A small network was shown many inputs. Here are its activations along a few directions, one row for each input.
In each table, some parts of the input vary, and every possible input appears once, in random order.
Descriptions start from the smaller parts, as in this example, which fits no table here: ring(8) and (point or (values(2) and line(4)) or line(9)).
Shared parts are said once, and a part with two or three values counts as separate values.

Other details of the inputs shift rows strongly along two fixed directions, in all tables alike. That doesn't count.

Table:
R1: [ 30  32  27 -56 -52 -24   8   6 -33 -31  17 -11]
R2: [-17 -12   5  33  11 -10   4   0  18  22  -9  12]
R3: [-13 -11 -26  15  28  24 -16  -5  -1   6  -9   9]
R4: [-31 -17 -33  34  34  31 -23  -6   3   3  -6  30]
R5: [  5   9  -1 -21 -21  -4   6   2 -10   1   3 -31]
R6: [  4 -24  32  32  23 -11   7   6  62  50  16 -13]
R7: [ -5  -7  -9  26  28  15 -11   1   4 -12  -3  33]
R8: [-12   3  14  10 -12 -23  11  -8   9  22  -6 -19]
R9: [ 22  -4  20 -24 -23 -37  28  19  12  21  -8 -36]
R10: [-14   8 -19   0   2  26 -17  -9 -17 -20   6   6]
R11: [ 33  28  25 -62 -58 -27  32   1 -22 -15  13 -59]
R12: [  2  -7 -32 -16  18  33 -23  -1 -26 -31   4  15]
R13: [-11 -23 -35  20  40  30 -17   4   4  -7 -10  24]
R14: [-11   0 -21  -9   4  23 -16  -2 -15 -11   1   2]
R15: [-12  -2 -44  -1  25  44 -36 -15 -24 -26   2  28]
R16: [-20   2 -21   5  15  28 -25 -20 -21 -20   1  28]
R17: [  7  31  46 -32 -64 -43  38  -4  -6  11   9 -59]
R18: [ 18  16  14 -48 -38 -19  23   9 -16  -2   5 -40]
R19: [ 18   6  32  -9 -20 -34  27  12  13   9  -6 -10]
R20: [ 15  11 -11 -19   1  21 -23  -2 -31 -51  12  35]
R21: [-17  -2 -15  19  10  18 -10  -3   2   4  -2   2]
R22: [  3  12  -6  -7  -1  14 -15  -4 -19 -35   8  25]
R23: [ 11 -18  37  17   5 -20   8   3  52  47  23 -24]
R24: [  5  11  -1 -10 -11   2 -10  -1 -17 -25   8  17]
R25: [-22  -9  13  35   6 -16  22   1  33  37 -17  -6]
R26: [ 22   8  42  -9 -27 -44  36  16  15  21  -4 -25]
R27: [ -6 -22 -10  14  22  -5   7   9  20  31 -22  -4]
R28: [ 16   6   8 -24 -21 -13  18   9  -2   5   0 -34]
R29: [  7 -25  -3  20  30  -5  15  19  30  25 -20  -1]
R30: [-19  -2 -23  13  17  23 -17 -12  -8  -1  -4  17]
R31: [ 10  16  15 -15 -18 -11   6   0 -16 -14   9   0]
R32: [  2 -28  -8  13  24  -5   6  19  23  24 -20   8]
R33: [ 14  -2  -6 -15  26  38 -45 -22 -11 -33  47  20]
R34: [-17 -19 -23  27  23  14  -4   4  20  20 -14   6]
R35: [  4  -5  -8  22  34  15  -9   9   4 -15  -3  37]
R36: [ 10  21  -1 -32 -25   6 -15  -9 -38 -44  18  18]
R37: [ 33  26  40 -47 -52 -40  25   6 -20 -15  13 -29]
R38: [ -6  14 -22  -7   0  34 -18 -16 -26 -34  12   7]
R39: [-18   1 -10  10   2  15 -14 -12 -13 -10   4  11]
R40: [-12   8 -11   7   3  24 -14 -13 -14 -21   7  13]
R41: [ 13 -20  14  11   8 -27  31  23  34  41 -20 -22]
R42: [ -8   4   0  11  -3   4  -6  -8  -7 -11   6  11]
R43: [-14  -8   8  35  13  -8   9  -1  22  19  -9   9]
R44: [-11  16 -24  -9  -3  36 -28 -21 -34 -44  17  25]
R45: [  2 -28  43  44  21 -29  22  13  84  76   4 -27]
R46: [-17 -11  -7  34  21   0 -10  -8   9  11  -9  24]
R47: [  9  -6  -8 -13  -1  -6   6  -1  -4   5  -6 -17]
R48: [-18  -9 -15  21  10  11  -8  -3   4  11  -4   2]
R49: [ 11  28 -21 -51 -24  34 -23 -14 -53 -57  25 -10]
R50: [  2  -8  -7  14  22   1 -16   6   2  -5  -9  36]
R51: [ -5  -1 -25  13  26  33 -33  -6 -19 -40   8  47]
R52: [-14 -33 -21  36  38   8   1  13  32  29 -25  11]
R53: [ -4  10  19  -6 -27 -21  15  -5  -4   5   4  -7]
R54: [ 16  24  13 -33 -30 -11  -5  -9 -33 -29  14  -3]
R55: [-23   0 -12  14   8  18 -15  -9  -7  -6  -1  19]
R56: [ 11  -9  27  17   3 -37  22  14  27  36 -18  -4]
R57: [  0   4   9 -10 -18 -11  23   3   9  18  -5 -32]
R58: [  6 -20 -20   9  34   9 -11  11   6   6 -13  17]
R59: [  7  26  29 -31 -58 -37  33   0   1  14   3 -55]
R60: [  8  40  18 -48 -50 -14  -4 -16 -44 -37  20 -13]
R61: [ 11 -19  12   9   6 -26  31  21  36  38 -22 -18]
R62: [ -9 -15   2  31  21 -12   2   3  22  23 -18  22]
R63: [-13  -5   7  23   2  -9   7  -2  13  13  -7   9]
R64: [ 28  21 -18 -63 -17  19 -21  -6 -52 -55  17   6]
R65: [-10   9  -8   6   3  16 -17 -11 -16 -31   8  23]
R66: [  0 -32 -10  28  35  -3  12  21  36  32 -25  10]
R67: [ -9 -12  -3  18  11   0  12   6  23  27 -13 -19]
R68: [  5  23  27 -24 -40 -26  25  -4  -4  22   2 -47]
Each input here is: line(4) and (point or (values(2) and line(8))).

Table:
R69: [-19 -17  -5  16   6  -9   1  -2  12  37 -14  -8]
R70: [ -7  19  18  -1 -42 -23  40   2   3  13 -10 -46]
R71: [ 11  -7   9  -9  -7   7  16  10  27   9  17 -38]
R72: [-38 -33 -24  65  46  11  -8  -1  30  50 -29  16]
R73: [ 17   8 -39 -26   6  43 -23   7 -45 -68   6  29]
R74: [ -5  13  25   2 -18 -17  10 -10  10  15   2  -9]
R75: [ 21  14  36 -36 -37 -38  13  -2  -9   6  22 -26]
R76: [-22  -4 -41   2  24  39 -35 -12 -17 -16  -6  36]
R77: [-23  -6  -4  17   4  -4  10  -4  15  31 -21  -9]
R78: [ 22  11 -27 -21  16  48 -36   0 -46 -87  23  49]
R79: [ 27  16  15 -52 -39 -27  14   6 -27  -5   4 -38]
R80: [  4  -2  22  -6 -21 -20  15  10  15   6   9  -3]
R81: [ 12   9 -19 -25   5  34 -33  -1 -36 -69  26  42]
R82: [ 21  18  14 -50 -48 -23  25  15 -17 -15   4 -35]
R83: [-29 -10  -5  25  -2  -1  15   5  17  24 -16  -9]
R84: [ 17  -6  11 -12   3   1   6   1  18  21  18 -42]
R85: [-20   1 -11  26  11   2   9  -9   8  16 -23  -9]
R86: [ -3  18  25  12 -13 -17  16 -13   8   9  -3 -15]
R87: [ -4   9  -1 -10  -1  11 -20 -16 -11 -18  13  24]
R88: [-17  -3   6  48  24  -1  -4 -11  13  19  -5   6]
R89: [ 30   4  15 -22 -16 -33  23  14  -6   9 -11 -36]
R90: [ 11   8 -37 -35  11  34 -32  -5 -41 -49   5  28]
R91: [-10  20  -1   9  -9  20  -7 -12 -18 -38  15  11]
R92: [-18  -8  14  35  13  -9  -3  -7  17  31  -2   4]
R93: [-16 -17   7  32  20  -7 -12  -6  20  28   1  17]
R94: [ -1  19  19  -4 -33 -28  30  -8  -7  24 -10 -51]
R95: [-14  12  -1   3 -11  19 -14  -8 -14 -29  18  18]
R96: [ 34  11  37 -14 -15 -38  31  15  15  13  -7 -17]
R97: [ 34  27  34 -54 -39 -29  14   1 -16 -18  16 -18]
R98: [ -4 -17   7  19  20  -9  -1   2  29  24  -6  22]
R99: [ 10   4 -42 -29  32  69 -49 -16 -27 -57  34  20]
R100: [-35 -36  -8  70  42   8  -6   9  51  36 -14  39]
R101: [-40 -38 -26  61  39  10   1  13  45  44 -28  23]
R102: [ 24   4   5 -18  -7 -20  21  14   0   6 -19 -19]
R103: [-14 -21 -13  16   7  -1   9  15  21  21 -14   5]
R104: [ 14 -21   9  30  37 -11   0  14  19  15 -12  16]
R105: [ 20  -2  26 -10  -6 -28   6   7   4   9   5  -7]
R106: [-16 -23 -50  11  45  46 -47  -8 -22 -20  -2  47]
R107: [ 22  28  -3 -66 -47  -7   4  -8 -37 -27  15 -20]
- The inputs of R80 and R75 match in every part but one. If R82 is changed in the same way as R80 into R75, which row does it become? => R79
- What do these inputs look like to the network? => values(3) and (point or (values(2) and line(6)))
- List by row number the other rows that have the values(3) part in common with R85. => R74, R76, R77, R86, R87, R90, R96, R97, R98, R99, R102, R107
- Which other rows does R101 become when the values(2) part takes its other values? List them by row number. => R100
- Which other rows does R72 become when the line(6) part takes its other values? List them by row number. => R69, R79, R89, R94, R106

Table:
R108: [ 15  43  36 -50 -69 -36  22 -11 -36 -17  14 -35]
R109: [ -5 -18 -24  24  44  24 -31   3  -3 -20  -6  59]
R110: [-17   2 -24  14  25  42 -42 -24 -21 -30  17  40]
R111: [  1  23  38 -20 -56 -39  38  -4   4  22   4 -55]
R112: [  3  28  -9 -41 -30  19 -12 -18 -42 -39  22 -18]
R113: [ -1 -44 -18  46  57   6   3  26  46  37 -26  17]
R114: [-22 -23 -19  29  22   8   8   6  28  36 -19 -10]
R115: [ -1  22 -20 -33 -20  16 -14 -13 -48 -39   4   2]
R116: [ -2  22  19  -9 -28  -9   7 -12 -10  -8  12 -15]
R117: [-23 -29  -6  41  17 -12  27  15  47  60 -33 -22]
R118: [-26 -12  -5  37  13  -8   5  -2  15  29 -24  10]
R119: [ 11 -26   7  16  21 -17  20  23  40  41 -15 -16]
R120: [  2  12   9 -26 -40 -24  34   6  -1  15 -11 -46]
R121: [ 37  13   7 -58 -24  -7   1   5 -23 -20  18 -26]
R122: [ -6 -14  47  42  -9 -57  46  18  59  68 -22 -24]
R123: [  6 -25  -5  27  36 -10   1  18  24  19 -23  26]
R124: [-20 -24 -12  48  47  19 -26  -6  24  14  -1  43]
R125: [ 13 -15   5  10  22  -2   2  12  22  11  -1   4]
R126: [ -5  24  -9 -30 -21  22 -22 -25 -41 -35  25  -2]
R127: [ 28  16 -38 -54   5  47 -38  -2 -62 -84  22  28]
R128: [ 31  36  18 -59 -43  -1  -4  -7 -41 -54  34 -10]
R129: [  4 -23  53  39  -1 -60  50  24  74  82 -18 -35]
R130: [-32 -41 -31  54  50  15  -4   7  42  53 -30   8]
R131: [  1 -23  22  32  21 -25  12  12  47  47  -8   0]
R132: [ -7  17  15  -7 -31 -17  18  -7  -6   6  -2 -24]
R133: [-20 -17   3  37   9 -14  23   5  37  48 -23 -20]
R134: [-17  -1   7  28   7   2  -1  -9  14  14   2   3]
R135: [ 15  30  25 -35 -42 -10   4 -11 -24 -31  27 -13]
R136: [ -1  30 -12 -27 -18  29 -28 -22 -52 -63  24  21]
R137: [ 31   5   9 -40 -20 -25  18  18 -12  -4  -6 -19]
R138: [  0 -21 -46  22  63  54 -46   4 -13 -43   0  69]
R139: [  1 -29 -15  35  49  15 -11  14  28   8 -10  32]
R140: [ 10  41  36 -52 -73 -28  26 -15 -26  -9  23 -59]
R141: [ -7  13 -24 -15  -4  26 -16 -12 -34 -34   3   9]
R142: [-30 -27 -59  32  50  43 -30   1  -6  -5 -25  45]
R143: [ 17  25  52 -30 -55 -41  30  -2   4  10  20 -43]
R144: [ 27  11 -14 -42   5  28 -33  -7 -37 -53  28  20]
R145: [  8  17  45 -25 -56 -56  49   0  18  50  -4 -75]
R146: [-10  -1 -23  13  24  30 -36 -10 -23 -38   5  57]
R147: [ -9 -17 -40  28  57  52 -48  -2 -12 -43   5  74]
- The inputs of R116 and R135 match in every part but one. If R110 is changed in the same way as R116 into R135, which row does it become? => R124
- The inputs of R136 and R120 match in every part but one. If R134 is changed in the same way as R136 into R120, which row does it become? => R114
- What do these inputs look like to the network? => line(5) and line(8)
- Start at R126 and move only the line(5) part, one step at a time. The first step leads to R140. Which rows follow, in order? => R111, R132, R118
- Start at R137 and move only the line(8) part, one step at a time. The first step leads to R123. Which rows follow, in order? => R109, R146, R108, R118, R115, R142
